These are the activations of a small neural network, seen along a few directions. Each row is one input.
In each table, some parts of the input vary, and every possible input appears once, in random order.
Descriptions start from the smaller parts, as in this example, which fits no table here: values(3) and (point or line(11) or (line(4) and ring(5))).
Shared parts are said once, and a part with two or three values counts as separate values.

Other details of the inputs vary at random and push rows far along two fixed directions, the same in every table; ignore that.

Rows:
r1: [2.358,-0.945,-3.355,-3.775,-2.155,-4.939,0.585,2.267,-1.558,6.728,-1.231]
r2: [1.727,-3.902,-4.286,5.179,-5.151,-2.297,4.818,-1.467,2.573,-2.159,0.639]
r3: [-2.856,-1.193,-0.290,-0.497,-3.759,3.430,4.242,0.085,-0.624,-0.503,0.997]
r4: [0.993,-0.665,-4.708,0.009,-0.028,-3.650,0.253,-0.304,0.397,3.158,-2.346]
r5: [-2.714,-0.586,-2.800,2.913,0.631,-1.054,-1.093,0.734,0.528,-1.240,-1.133]
r6: [3.001,-2.183,-2.435,-1.145,-0.077,-5.097,-0.752,-0.328,0.595,6.994,-3.544]
r7: [-3.197,-0.364,-1.926,2.245,-1.102,4.194,2.383,-1.488,1.092,-3.029,-0.930]
r8: [-5.122,2.437,1.220,-1.488,3.277,3.139,-4.265,1.157,2.721,-1.345,2.321]
r9: [-0.199,-0.706,1.102,5.023,-1.628,-0.150,3.074,-0.333,-0.086,-4.163,0.225]
r10: [0.286,1.866,3.283,-3.441,3.375,0.618,-3.805,0.947,-0.933,-0.300,-0.267]
r11: [0.185,0.835,2.743,0.863,-0.733,3.880,2.361,-1.327,-0.637,-3.563,0.376]
r12: [0.348,-2.021,-0.101,-1.706,1.035,-0.892,-0.580,-0.616,0.692,4.685,-2.450]
r13: [2.152,2.284,2.541,-3.783,2.903,0.471,-2.890,0.513,-1.974,1.303,-0.029]
r14: [-4.704,0.950,0.601,-3.454,4.539,5.271,-2.728,0.330,0.476,-0.673,-0.881]
r15: [1.366,-0.692,-4.410,4.608,-4.938,-0.598,7.626,-2.577,2.248,1.045,1.434]
r16: [0.718,1.140,3.211,0.482,-0.471,4.711,3.038,-1.846,-1.669,-2.751,1.418]
r17: [-3.682,0.178,0.447,-2.786,-1.615,1.844,-1.212,1.943,-0.387,-0.299,0.495]
r18: [-2.375,0.370,-0.197,-5.121,1.349,-2.465,-5.146,3.711,-0.943,3.344,-0.383]
r19: [0.707,-2.726,-2.182,2.472,-0.622,-5.759,-1.351,0.591,0.647,4.088,-2.489]
r20: [-1.516,-1.703,0.338,0.617,-0.841,-0.084,-0.954,-0.846,1.658,0.866,-1.936]
r21: [-1.928,-1.971,-1.007,0.760,0.872,-0.262,-3.282,1.939,2.265,-2.264,0.897]
r22: [-4.198,-1.376,1.887,-1.880,1.735,7.366,-1.213,-0.037,2.701,-4.919,1.791]
r23: [-1.786,2.800,5.533,-1.491,1.694,7.839,-0.694,-1.181,-1.967,-4.447,2.225]
r24: [-0.680,0.611,2.352,3.488,-1.715,2.565,2.518,-1.443,-0.222,-5.290,1.025]
r25: [6.771,0.929,-1.956,0.698,-0.448,-7.754,-0.559,0.626,-3.446,4.522,-0.096]
r26: [3.199,0.315,0.460,-2.753,3.261,-5.381,-3.088,1.541,-1.010,3.247,-1.688]
r27: [-0.537,2.421,3.694,-1.903,2.020,2.776,-2.747,0.038,-1.258,-2.409,0.991]
r28: [-4.699,0.570,-0.564,-0.602,2.984,1.912,-3.695,0.658,0.933,-1.894,-0.925]
r29: [3.183,1.108,0.419,0.579,0.886,-3.983,-1.690,1.025,-2.359,1.088,0.058]
r30: [2.392,-1.798,-2.586,-4.627,2.439,-2.945,-3.866,1.781,1.673,3.770,-0.900]
r31: [-2.294,-1.816,0.410,1.782,-0.411,-0.547,-1.507,-0.564,1.624,0.279,-1.588]
r32: [3.151,-1.242,-1.551,7.587,-5.153,-2.973,6.764,-1.806,-1.080,-2.771,0.509]
r33: [1.346,-0.157,1.971,1.729,-1.484,3.338,5.125,-2.234,-0.941,-2.415,0.659]
r34: [-0.322,-2.058,-1.830,-0.370,-0.635,0.226,-0.820,0.180,2.752,-1.386,0.581]
r35: [1.211,-1.356,-3.752,-0.973,-1.971,-7.287,-0.749,3.406,-1.823,5.475,-0.851]
r36: [1.420,2.692,2.779,-0.988,0.367,1.650,-1.533,-0.654,-2.038,-1.588,1.255]
r37: [-3.312,1.810,5.480,-2.991,4.081,4.616,-3.976,0.955,0.217,-4.038,0.130]
r38: [4.949,-0.166,-0.397,-2.888,1.975,-4.595,-0.120,0.629,-1.150,4.883,-2.288]
r39: [0.448,1.857,2.707,0.043,0.942,0.851,-1.676,-0.125,-1.374,-2.245,0.877]
r40: [3.133,1.210,0.803,2.555,-3.426,1.661,4.314,-2.536,-2.046,-2.002,1.277]
r41: [-1.987,1.714,-1.125,-2.249,4.241,-2.744,-5.596,2.948,1.504,3.612,1.077]
r42: [-0.202,0.027,-3.339,3.922,-3.730,-0.273,5.092,-1.954,2.640,0.056,1.756]
r43: [0.180,-0.615,2.349,1.573,-0.821,3.889,5.103,-1.968,-0.094,-3.112,0.147]
r44: [1.171,-0.750,-3.963,4.265,-4.258,0.363,8.591,-3.081,2.063,1.229,1.958]
r45: [1.920,2.869,2.431,-2.479,2.566,-0.882,-4.301,0.713,-2.378,0.437,0.840]
Each input here is: line(5) and (line(4) or values(5)).
The inputs of r1 and r18 match in every part but the line(5) part. If r13 is changed in the same way as r1 into r18, which row does it become?
> r39
Which other rows does r9 become when the line(5) part takes its other values? List them by row number.
> r26, r37, r38, r43
Which other rows does r20 become when the values(5) part takes its other values? List them by row number.
> r4, r17, r34, r42
Which other rows does r9 become when the line(4) part takes its other values? List them by row number.
> r25, r29, r32
Which other rows agree with r3 in the line(5) part? List them by row number.
> r12, r14, r16, r22, r23, r33, r43, r44

Rows:
r46: [2.131,-0.805,-1.793,2.139,-4.193,-0.843,6.299,-2.146,-1.317,0.237,0.382]
r47: [-3.027,1.478,2.845,-1.727,2.038,2.177,-4.786,1.729,-0.954,-1.894,1.427]
r48: [4.062,0.205,-1.366,-1.436,2.395,-6.595,-2.850,1.392,-1.102,4.081,-1.261]
r49: [0.592,1.389,1.018,-2.815,2.703,-2.524,-5.505,1.983,-0.481,1.105,-0.049]
r50: [0.467,1.170,0.148,-3.312,0.484,-1.694,-1.396,1.349,-1.553,2.302,-0.248]
r51: [-1.043,1.230,2.630,-2.405,1.731,3.330,-0.688,-0.290,-0.455,-0.811,0.274]
r52: [3.396,-0.602,-0.590,2.732,-0.658,-2.525,2.789,-1.050,-0.052,-0.003,-0.317]
r53: [-7.512,-0.137,3.260,0.517,1.257,5.631,-2.755,0.393,2.444,-3.330,0.055]
r54: [-2.013,0.724,1.213,1.097,-1.911,2.640,0.941,0.950,-0.999,-2.561,1.220]
r55: [2.467,-0.316,-0.065,3.663,-2.448,0.918,4.355,-2.765,0.449,-1.646,-0.386]
r56: [3.859,0.672,0.048,-4.293,4.278,-2.732,-3.537,0.551,-1.431,5.537,-1.355]
r57: [1.416,-1.158,-6.072,3.348,-2.849,-3.959,4.255,-1.039,0.751,2.628,-0.664]
r58: [-2.866,-2.597,0.040,0.938,-0.422,3.164,0.074,-0.096,1.526,-3.288,-1.102]
r59: [-1.928,-1.253,-1.315,1.552,-2.405,3.012,2.804,-0.961,3.173,-2.358,2.023]
What do these inputs look like to the network?
> values(4) or ring(10)
Start at r46 and move only the ring(10) part, one step at a time. The first step leads to r51. Which rows follow, in order?
> r56, r55, r52, r48, r49, r47, r54, r50
